These are the activations of a small network on made-up records, seen along a few directions, one row for each record.
Each row is followed by the record's values for the fields G, Z, Y, V.
Not every record has every field; a missing one is written none.
Other fields move the rows too, some of them a lot.
(in the rows, 500 means zero)
Random noise pushes rows far along 5 fixed directions. That doesn't count. These rows show it; they differ only by the noise:
[651 390 381 208 366 392 314 377 793 450 498 511 645 355 533 445 307 596
 724 435 506 311]
[418 430 508 289 603 542 501 543 702 505 482 660 500 453 598 472 503 710
 773 533 511 466]
[285 449 659 644 677 555 427 271 467 554 626 367 632 402 452 300 472 594
 511 451 453 676]
[497 439 627 649 468 705 650 391 445 476 534 437 626 607 458 441 466 512
 390 531 614 713]
[494 349 555 415 444 506 397 403 594 594 655 358 574 397 494 501 398 445
 389 335 395 623]
[382 495 594 379 624 537 558 639 553 533 525 632 460 515 559 539 560 611
 626 504 395 568]
[789 487 470 349 214 467 535 576 555 416 493 499 612 588 460 635 359 373
 412 443 450 462]

[611 432 367 268 439 520 378 422 726 450 463 555 364 353 470 398 373 502
 581 435 604 401] | G=g2, Z=none, Y=y1, V=v3
[516 330 398 386 464 562 440 360 721 530 484 493 554 407 585 442 431 625
 628 506 665 422] | G=g2, Z=none, Y=y2, V=none
[304 511 607 559 651 449 470 578 392 631 606 443 458 454 516 542 597 474
 427 425 289 610] | G=g1, Z=none, Y=y2, V=none
[481 238 428 390 434 533 434 480 697 675 610 394 495 409 666 622 493 520
 469 405 537 561] | G=g1, Z=z4, Y=y2, V=none
[721 630 492 365 391 296 449 780 588 414 449 594 475 559 536 677 462 465
 588 466 263 398] | G=g1, Z=z3, Y=y2, V=none
[432 527 492 647 577 433 292 215 585 476 510 377 487 338 456 246 438 573
 609 459 606 515] | G=g2, Z=z4, Y=y1, V=v3
[479 277 405 315 482 417 256 348 777 642 633 372 499 245 587 474 391 539
 547 343 475 449] | G=g2, Z=z4, Y=y2, V=none
[418 467 539 446 603 671 685 669 514 532 473 662 269 565 557 561 615 547
 492 555 630 630] | G=g2, Z=z4, Y=y2, V=v3
[722 593 483 567 356 435 481 604 609 419 478 507 510 557 589 576 417 497
 553 497 469 480] | G=g1, Z=none, Y=y2, V=v5
[496 551 444 259 558 387 500 759 623 506 428 708 443 505 617 633 571 621
 751 540 358 331] | G=g1, Z=none, Y=y2, V=none
[477 354 462 368 564 635 495 423 796 515 513 583 507 401 639 425 414 716
 709 528 645 502] | G=g2, Z=none, Y=y2, V=v1
[202 339 500 436 727 473 332 309 635 655 641 447 567 244 623 364 485 676
 665 445 447 478] | G=g2, Z=z5, Y=y2, V=v1
[341 579 535 801 636 458 368 247 372 489 505 358 490 424 441 262 548 551
 551 559 595 499] | G=g2, Z=z1, Y=y1, V=none
[560 642 515 682 450 480 639 603 330 395 394 574 535 678 491 553 567 490
 518 631 536 455] | G=g2, Z=z5, Y=y2, V=none
[454 556 488 716 459 357 379 182 249 452 524 311 797 449 343 312 437 423
 423 526 500 353] | G=g2, Z=z2, Y=y2, V=none
[432 510 571 492 526 466 502 551 463 563 580 472 563 501 500 566 521 472
 440 451 326 543] | G=g2, Z=none, Y=y1, V=none
[465 456 558 559 477 375 334 361 389 598 675 240 652 384 406 482 423 340
 275 321 274 572] | G=g1, Z=none, Y=y2, V=none
[472 556 477 453 530 338 382 511 488 505 500 488 562 427 494 496 488 520
 595 476 357 375] | G=g1, Z=none, Y=y2, V=none
[571 469 372 268 480 414 429 494 694 442 410 611 607 443 566 481 441 655
 784 556 532 267] | G=g1, Z=none, Y=y2, V=none
[513 702 593 459 591 481 627 699 280 387 431 646 473 611 335 527 547 413
 423 527 333 499] | G=g2, Z=none, Y=y2, V=v2
[437 397 452 227 611 521 391 389 639 503 509 558 527 338 432 371 421 579
 593 447 500 412] | G=g2, Z=none, Y=y2, V=v4
[404 321 400 382 541 640 514 480 711 591 464 582 400 463 671 520 579 669
 648 543 710 465] | G=g2, Z=none, Y=y1, V=none
[583 714 635 732 505 475 632 615 296 409 495 518 569 662 447 535 508 441
 426 548 384 599] | G=g2, Z=none, Y=y2, V=v5
[580 509 444 555 425 668 771 611 505 388 309 690 514 731 589 561 582 624
 651 731 774 462] | G=g1, Z=z5, Y=y2, V=none
[411 377 561 538 584 513 437 530 664 627 596 422 481 441 644 541 533 591
 535 442 431 637] | G=g1, Z=z3, Y=y2, V=none
[712 623 414 547 300 396 499 450 413 367 394 474 677 593 418 511 421 429
 506 568 515 305] | G=g1, Z=none, Y=y1, V=none
[572 418 472 448 359 595 648 589 455 517 478 556 486 614 511 630 526 406
 361 517 591 517] | G=g2, Z=z5, Y=y2, V=none
[325 426 442 452 569 361 335 359 477 611 575 420 578 335 524 444 518 523
 554 453 428 355] | G=g2, Z=z5, Y=y2, V=none
[682 594 382 387 374 360 415 459 500 360 399 540 542 466 410 450 391 451
 570 508 545 283] | G=g2, Z=none, Y=y2, V=v3
[526 477 492 571 481 405 390 432 569 524 568 407 540 440 543 487 439 506
 499 421 474 537] | G=g2, Z=z4, Y=y2, V=v3
[438 366 525 573 516 528 431 429 602 618 583 368 532 437 591 500 499 527
 455 426 496 609] | G=g1, Z=none, Y=y2, V=none
[468 242 435 295 442 620 486 417 621 636 578 430 464 395 519 548 459 427
 330 377 591 570] | G=g2, Z=none, Y=y2, V=v2
[712 529 538 576 324 640 707 542 446 390 469 508 620 672 466 571 403 429
 369 563 586 588] | G=g1, Z=none, Y=y2, V=v1
[558 580 518 476 479 423 413 449 396 442 530 436 506 430 332 428 405 355
 363 395 386 485] | G=g2, Z=none, Y=y2, V=v3
[584 411 585 839 317 604 623 515 358 602 605 246 539 653 539 666 532 299
 113 444 535 785] | G=g1, Z=z4, Y=y2, V=none
[512 515 430 282 480 299 368 612 539 538 512 530 505 409 517 596 486 470
 577 423 293 331] | G=g1, Z=none, Y=y2, V=none
[520 712 575 424 569 278 482 843 439 462 478 633 399 549 515 664 581 482
 593 479 148 440] | G=g2, Z=z3, Y=y2, V=none
[305 589 699 729 713 523 544 522 334 524 554 463 500 539 468 429 604 552
 473 520 361 678] | G=g2, Z=z1, Y=y2, V=none
[499 408 487 316 513 626 616 677 633 516 443 658 327 539 594 590 559 573
 584 527 594 549] | G=g1, Z=z1, Y=y2, V=v3
[406 431 614 633 545 701 680 550 476 573 534 486 567 641 579 573 604 556
 413 548 536 704] | G=g1, Z=none, Y=y1, V=none

Here are new rows. What are their fields?
[730 692 572 738 348 403 561 613 368 361 442 447 613 688 458 594 472 405
 417 545 396 526] | G=g1, Z=z3, Y=y2, V=none
[439 459 562 568 541 413 348 420 568 583 640 347 599 402 532 486 469 516
 472 402 326 562] | G=g2, Z=z3, Y=y1, V=none
[466 578 545 592 516 435 483 726 413 589 541 496 259 545 556 641 635 372
 362 434 349 609] | G=g1, Z=none, Y=y1, V=none
[593 674 612 619 472 566 712 715 363 400 466 603 493 690 485 609 516 460
 428 579 423 595] | G=g2, Z=none, Y=y2, V=v1
[744 518 486 644 269 484 505 456 478 424 484 376 629 586 459 532 391 374
 341 479 525 527] | G=g1, Z=none, Y=y2, V=none
[440 471 523 676 526 518 528 484 472 549 519 443 507 530 579 524 561 545
 495 539 556 563] | G=g2, Z=z4, Y=y2, V=none
[674 759 463 728 375 269 375 264 286 294 416 369 801 532 300 330 370 426
 519 566 447 261] | G=g2, Z=none, Y=y1, V=none
[398 632 497 538 594 324 264 433 321 533 560 388 312 322 326 387 514 316
 367 345 347 454] | G=g2, Z=none, Y=y1, V=v3
[662 436 440 587 282 654 627 504 509 489 438 459 454 630 524 581 500 403
 353 550 714 559] | G=g1, Z=none, Y=y1, V=none
[587 480 477 389 489 447 420 529 668 513 553 518 489 410 570 516 399 535
 594 425 431 485] | G=g2, Z=none, Y=y2, V=v5
[403 578 476 480 633 430 422 625 611 530 454 616 316 449 609 480 605 621
 720 542 448 441] | G=g1, Z=none, Y=y1, V=none
[361 584 588 519 676 343 357 519 458 533 573 470 488 398 475 441 528 543
 579 442 254 486] | G=g2, Z=z1, Y=y2, V=none
[294 563 646 559 707 524 607 711 378 591 545 572 435 569 551 588 669 545
 491 515 309 638] | G=g1, Z=none, Y=y2, V=none
[317 542 533 493 706 300 211 414 585 589 615 413 379 248 497 362 497 554
 617 373 284 490] | G=g2, Z=z4, Y=y1, V=none
[332 471 512 318 639 368 362 545 462 622 595 480 422 339 465 520 541 439
 447 361 287 481] | G=g2, Z=none, Y=y2, V=v2
[214 690 532 722 755 406 412 385 250 487 449 499 389 432 413 296 655 560
 618 596 528 428] | G=g2, Z=none, Y=y1, V=none
[563 404 423 540 423 500 419 248 605 463 469 382 725 447 503 367 391 583
 588 535 660 414] | G=g1, Z=none, Y=y2, V=none
[647 540 455 424 390 380 490 685 565 476 451 567 520 568 591 662 505 491
 557 501 410 403] | G=g1, Z=none, Y=y2, V=none
[536 514 587 675 456 565 581 466 385 493 534 395 532 570 431 510 489 411
 313 484 509 646] | G=g2, Z=z4, Y=y2, V=none
[579 556 480 604 392 580 703 501 334 392 376 589 624 691 451 521 536 483
 472 669 676 423] | G=g2, Z=z5, Y=y2, V=none
